These are the activations of a small neural network, seen along a few directions. Each row is one input.
Each table varies a few parts of the input and shows all the possible inputs, shuffled.
Descriptions start from the smaller parts, as in this example, which fits no table here: one of 2 separate values, together with either a single point or one of 9 places along a line or (one of 5 places around a ring, together with one of 6 places along a line).
Shared parts are said once, and a part with two or three values counts as separate values.

Other details of the inputs vary at random and push rows far along two fixed directions, the same in every table; ignore that.

Table:
row 1: [ -8  11   0  23  23  -8  10 -20 -21 -34  -3   6   2  13  -5]
row 2: [ -4 -11  -6  13  25   6  35 -26  -6 -42 -35  18  -8  11   0]
row 3: [ -2   8  -3   6  -6  -1   6   3  -5 -15  -8  11  -3   1  -5]
row 4: [ -8 -17  18 -31   4  -7  20  26  10 -17 -33  10  -8  -7  -8]
row 5: [  6  27 -15  32 -18  -4 -16  -4  -9  11  29   3   5   3   3]
row 6: [  1  -5   3   5  -1  14  -9 -13   3  11   6 -11  -2  -4   2]
row 7: [-12  -8  17 -40  -7   9 -16  19   5   8 -12  -9 -14 -18 -11]
row 8: [  3 -17   9 -30 -18  16 -23  12  19  37   5 -17 -11 -19   0]
row 9: [ -4 -27  14 -31   5  -4  23  19  16 -12 -39   6  -7  -3  -6]
row 10: [  4  -2   5 -23 -27  12 -39  17  16  45  21 -25  -6 -21   1]
row 11: [ -2  20 -12  29   8  -6   9 -19 -17 -26   4  12   2  11  -1]
row 12: [  1  13  -1  30   7  -6  -3 -12 -18 -13  13   1   7  17   2]
row 13: [  5  20 -11  23  -3   3 -29 -18  -4  23  37 -18   6  -1   5]
row 14: [  5 -12  10   0   9   1  13  -6   6   2  -2  -6   2   3   2]
row 15: [ -2   6   7 -15 -11   9 -28   8   0  18  12 -13  -3 -10  -2]
row 16: [  2 -24   3 -14   4   5  25   3  11 -10 -36  13  -7  -2  -3]
row 17: [  7  -1   1  35  20  -7  22 -24  -8 -11   7   1  11  21   5]
row 18: [  0  -8   3   0   0  13  -9 -10   4  13   4 -10  -4  -4   1]
row 19: [ -1 -14   3  23  22   2  29 -23 -10 -34 -21   7   1  16   0]
row 20: [  4   0  -7  -6 -17   8  -9   7   9  13  -2  -2  -6  -8   1]
row 21: [  5 -19   2 -14  -4   6  17   5  14   1 -26   7  -5  -7  -1]
row 22: [  5 -15  -1 -27 -20  18  -8  12  20  23 -13  -2 -13 -21   0]
row 23: [  3   0 -11   2  -4  12  -6 -12   7  12   3   0  -8  -6   5]
row 24: [ -7 -14  16 -28   1  -8  13  26  10  -8 -25   9  -7  -7  -7]
row 25: [ -3   1  10 -34 -13  -5 -17  27  17  27   8  -7  -7 -17  -2]
row 26: [  2   8 -11  -8 -12  10 -19  -1   9  18   9  -7  -7 -11   2]
row 27: [  3   8  -4 -13 -23   7 -24  15   7  21  10  -1  -6  -9   0]
row 28: [ 11  16  -4  24  -5  -6 -18  -5  -1  30  39 -17  11   6   8]
row 29: [  6  11  -4 -16 -29   9 -31  17  10  29  16  -5  -5 -15   1]
row 30: [ -4 -29  12 -28  19  -2  33   2  15 -16 -38   9  -9   0  -3]
row 31: [  3  16   5  23   8 -12   2  -3 -13  -4  19  -3   9   9   2]
row 32: [ -6  13  -8  16  10  -5  11 -14 -14 -28  -6  14  -3  10  -4]
row 33: [  5  18  -8  26  -8   4 -27 -14  -6  26  34 -17   7   3   5]
row 34: [  1  -1   9 -36 -12  -2 -19  25  17  27   8  -8  -5 -14   0]
row 35: [  2  -1   4  21  20  -9  21 -13  -8 -20  -3  -1   8  18   2]
row 36: [ -3 -23  11 -23   7  -6  22  15  12 -10 -33   8  -5   1  -5]
row 37: [-15 -18  14 -38  20   6   6   7  -1 -27 -34   4 -15  -3 -13]
row 38: [ -8 -24   3 -30   3   9  20  12   9 -22 -46  11 -17  -3  -9]
row 39: [ -9  -7   3 -33   2   7   2   9   5 -15 -25   8 -16  -6  -8]
row 40: [ 11 -10   2   1  -7  -3   4   3  12  22   2   0   5  -2   5]
row 41: [ -2   7 -15  27  16  -2  17 -24 -11 -28 -10  11  -2  17   2]
row 42: [ -1  13 -11  39  19  -4  -1 -30 -16 -13  16  -3   7  18   3]
row 43: [  3  22  -7  23   2  -1 -24 -15 -13   7  31  -9   7   4   2]
row 44: [-12  -6 -43   5  -8  -5  17  -2 -39 -10  28  11  46  -6  13]
row 45: [ 18   8  -8  39  -3 -10   7 -16   1  16  21   1  17   9  12]
row 46: [ -1   0   3 -12 -12  12 -26   3   7  25  12 -18  -4 -11  -1]
row 47: [ 3  6  8 -2  3 -6 -8  9 -2  8 13 -7  3  4  1]
row 48: [ -4 -27   3 -20   5  12  26   2   9 -20 -46  14 -15  -3  -5]
row 49: [ -1   8   5  -2 -12   0 -22   9  -3  16  16  -9  -2  -7  -2]
row 50: [  0 -15   2 -25  -8   3   6  17  15   5 -23   4  -8  -8  -4]
row 51: [  5  10  -5  22  -8   1 -19  -8  -4  18  25 -12   5   4   5]
row 52: [  3  12   5 -19 -18  -6 -24  21  13  34  24 -11  -1 -16   2]
row 53: [  4  19  -8  33  -4 -11   8  -4  -9 -10  10  11   9   9   1]
row 54: [  3  15  -2  27  16 -16  15 -11 -11 -20   8   9  11  19   6]
row 55: [ -5 -16   8 -21  13  -6  22   6  11 -15 -26   4  -5   2  -2]
row 56: [  5   6  -2 -12 -22   1 -19  19  10  24  11   0  -1  -9   1]
row 57: [  4  21  -2  29  -8  -5 -18  -7 -14   8  29  -7   8   4   3]
row 58: [ -1   4  12 -11  -2  -6  -9  16   1  14  11  -9  -1  -5  -2]
row 59: [ -4 -13  12 -17   8  -9  18  17   5 -17 -26  12  -2   4  -4]
row 60: [ 11  22 -11  27 -15  -6 -13   0  -4  12  26   3  11   5   6]
row 61: [ -8  13  -3  31  26 -10  11 -24 -25 -35   0   8   3  18  -4]
row 62: [-14  -9 -40  13   5  -7  35 -10 -44 -35  12  19  46   3  11]
row 63: [ -8 -19  22 -37  13  -1  13  20   5 -18 -28   1  -8  -2  -8]
row 64: [ 3  0  0 -6 -1 -7 -1  4 10 15  7 -5  1  1  4]
row 65: [ -6  -4  12 -34  -9  11 -25  16   5  16  -1 -11 -10 -13  -6]
row 66: [  2  -2  -1  -3  -1  14 -20 -12   9  22  16 -15  -3 -12   2]
row 67: [  8   5  -9   8 -15   0  -5   4   8  16   7  -1   3  -2   3]
row 68: [ -6 -15   3  -2  21   9  10 -18   1 -16 -16   0  -7   3  -3]
row 69: [  2  26  -3  23 -11   0 -29  -8 -12  18  36 -13   7  -2   2]
row 70: [ -2   5   3  22  12  -5   9 -11 -17 -27  -4   5   4  16  -1]
row 71: [  9   3  -5  34  17 -11  25 -25  -4 -11   4   7  11  17   9]
row 72: [ -1  16 -10  15   5  -1   1 -13 -10 -18   2   8   0   9   1]
row 73: [  0 -10  13 -26  -4  -5   3  24  11   1 -15   4  -2  -6  -2]
row 74: [ -3   4  -2  17   8 -10  25   0  -8 -30 -17  20   2  12  -5]
Each input here is: one of 2 separate values, together with either a single point or (one of 4 places along a line, together with one of 9 places around a ring).
Question: The inputs of row 30 and row 71 match in every part but the choice among 2 separate values. If row 41 is changed in the same way as row 30 into row 71, which row does it become?
Answer: row 26
Question: The inputs of row 31 and row 58 match in every part but the choice among 2 separate values. If row 45 is changed in the same way as row 31 into row 58, which row does it become?
Answer: row 40
Question: Which other rows does row 57 become when the place on the line of 4 takes its other values? List them by row number.
Answer: row 10, row 19, row 70
Question: Start at row 45 and move only the place on the line of 4, one step at a time. The first step leads to row 9. Which rows follow, in order?
Answer: row 73, row 4
Question: Which other rows does row 63 become when the choice among 2 separate values takes its other values? List them by row number.
Answer: row 47
Question: Which other rows does row 12 become when the place on the ring of 9 takes its other values? List them by row number.
Answer: row 27, row 34, row 37, row 39, row 47, row 56, row 59, row 65

Table:
row 75: [ 6 -2  0 18  8 -7 17 -6 -1 -9 -4  6  7 11  3]
row 76: [ -4   5  -3  12   4  -1  -1  -8 -12  -8   8  -2   6   4   0]
row 77: [  3   6   1  -4 -12  -1 -12   9   3  13   9  -2   1  -2   0]
row 78: [ 7  0 -1 -1 -7 -2 -4  5  9 18  9 -5  2 -3  4]
row 79: [  2   8  -5   0  -9  -1 -13   7   2  13  12  -3   1  -2   1]
row 80: [  2   2  -4  -4  -9   5 -10   1   5  13   8  -2  -1 -10   2]
row 81: [ -1   3  -3 -11  -8   2 -13   7   3  11   6  -4  -1  -6   0]
row 82: [ -6   0   2 -10   4  -1  -2   4  -2  -5  -1  -1  -1  -4  -4]
row 83: [ -1   4   7  -9  -7  -2 -12  12   1  10   8  -4  -1  -6  -2]
row 84: [ 2 -6 -1 -2  2  1  5 -3  3  4 -1  1  2  0  4]
row 85: [ -3   4   4 -11  -5  -2 -12  10   1  10   8  -5  -2  -7  -2]
row 86: [  3   7  13  23  18   2  -1 -22   2 -12  -8  -5 -14  15  -3]
row 87: [ -4 -14   8  -7  10  -1  27   3   1 -27 -33  14  -6   4  -5]
row 88: [ 3 -5 -2 -1  1 -2  5 -1  6  4 -2  0  2  1  3]
row 89: [-11 -25  11 -51   3  10   8  19   9 -15 -36   4 -15 -12  -9]
row 90: [ -4   8  -3  15  12  -4   6 -12 -15 -18   6   3   6   9   1]
row 91: [ -1   1  -5  -6 -10   6 -15   4   0  11   8  -6   1  -5   1]
row 92: [  4  -3  -6  17   3  -1   7 -10  -4   1   4   0   7   7   4]
row 93: [  0   2  -5  13   7  -3  13 -11  -5 -14  -5   7   2   6   1]
row 94: [  1   3  -8  18  -1   2   3 -11  -6  -3   5   1   4   3   2]
row 95: [ 1  1 -2  1 -3 -1  3  1  4  2 -1  2 -1 -1  0]
Question: What is each input in this table made of?
Answer: either a single point or (one of 4 places along a line, together with one of 5 places along a line)
Question: Start at row 88 and move only the place on the line of 4, one step at a time. The first step leads to row 93. Which rows follow, in order?
Answer: row 81, row 82

Table:
row 96: [  2   5  -4   5 -12  -7   9  10   1  -1  -5  11   1  -2   0]
row 97: [ -6 -17   5 -27   8 -14  27  21  -2 -16 -18  14  13  -2   1]
row 98: [ -6  13 -17  35   2  -3   3 -13 -34 -19  25   2  25  13   4]
row 99: [-17  -8   7 -21  25   8  12 -14  -2 -37 -34   6 -19   0 -11]
row 100: [  2  -3 -11 -14 -32   6 -19  19  -7  34  29  -6  23 -20   7]
row 101: [ -8 -19  -9 -26   4   2  25   2   6 -14 -26  10  -3 -10  -1]
row 102: [ -2 -22  22 -20   0  19 -12   2  13  13 -16 -14 -18 -12  -7]
row 103: [-17  -4   9 -18  13  -4  16  11  -9 -47 -38  16 -15   8 -14]
row 104: [ 14  14 -13  50  -5 -11  13 -11  -3  -3   6  12  12  18   8]
row 105: [  4   4   1 -10 -13 -10  -5  15   9  28  22  -8   9 -10   6]
row 106: [ -9   0  25 -33  11  -2 -16  14  10   3  -6 -13 -18 -10 -11]
row 107: [ -2 -15 -16 -45 -21   7  -3  20  11  19   3   5   6 -27   4]
row 108: [  0  20 -29  14  -7   0 -13 -10 -14   9  35   1  15  -4   9]
row 109: [-11  -4   2 -24  -1  -2  15  22  -7 -29 -27  16  -5  -2  -9]
row 110: [ -6 -26  11 -12   8  10  12   1  -3 -14 -28  -1  -6   2  -5]
row 111: [ 17  21  -1  51   3  -4   1 -22  -1  -4   7   4  -1  22   6]
row 112: [  8  12 -19  31   3   2  -6 -26  -3  12  20  -1   5  10  11]
row 113: [ -6  12 -14 -18  -9   6 -29  -1  -2  15  18  -7  -2 -12  -1]
row 114: [  8  16  -6  53  10 -11  16 -21 -11 -22  -1  14   2  29   4]
row 115: [-10  -4  17 -36 -15  18 -42  16   5  23   7 -24 -15 -25 -11]
row 116: [  6  -7   1  15  10 -15  22  -1   7  -3  -3   4  10  12   5]
row 117: [ 19  24  11  26  -6  -3 -34 -11  15  50  48 -22  -2   2   7]
row 118: [ 14   5  -7  -7 -14  16 -28  -7  23  43  19 -18  -8 -12   8]
row 119: [  4 -10 -17   3  -2   3  12  -8  13   8  -2   4   4  -4   7]
row 120: [-13  -7   6 -28  14 -11  17  18  -6 -21 -14   7   4   0  -5]
row 121: [ -5 -34   3  -7   9   4  37   1  -2 -26 -40   9   3   4  -6]
row 122: [  5 -10   7  20   9   8   8 -17  -4 -10  -9  -6  -1  11   3]
row 123: [ -3 -12  -3 -21  -6  -6  24  23  -3 -21 -27  24   4  -6  -3]
row 124: [  8  12   0  49  25 -18  18 -25 -13 -16  11   6  11  31   7]
row 125: [  1  -5   1  17  25   7  18 -31   5 -20 -19   5 -13  11   0]
row 126: [ 10  -1  15  14  18  -8  13 -11   9  -7  -5  -5  -2  17   2]
row 127: [  2  34   1  35  -1  -5 -21 -13 -11  -6  19  -2  -6  10  -4]
row 128: [ -5 -19   3 -33 -22  10  -7  22   5  22  -2  -9   3 -24  -2]
row 129: [ -1  28  -2  18   3 -15 -22  -3 -13   7  37 -10  11   8   3]
row 130: [ 12  11  15   6 -14   9 -23   2  21  27   5  -8 -19  -4  -3]
row 131: [-12  -6   7 -42 -21  15 -39  24  -2  22   9 -19  -4 -23  -9]
Question: What is each input in this table made of?
Answer: one of 4 separate values, together with one of 9 places around a ring
Question: The inputs of row 101 and row 118 match in every part but the place on the ring of 9. If row 128 is changed in the same way as row 101 into row 118, which row does it become?
Answer: row 122
Question: Start at row 116 and move only the place on the ring of 9, one step at a time. The first step leads to row 124. Which rows follow, in order?
Answer: row 126, row 117, row 106, row 129, row 120, row 97, row 105
Question: Start at row 104 and move only the place on the ring of 9, one step at a time. The first step leads to row 114. Which rows follow, in order?
Answer: row 111, row 130, row 127, row 103, row 109, row 123, row 96
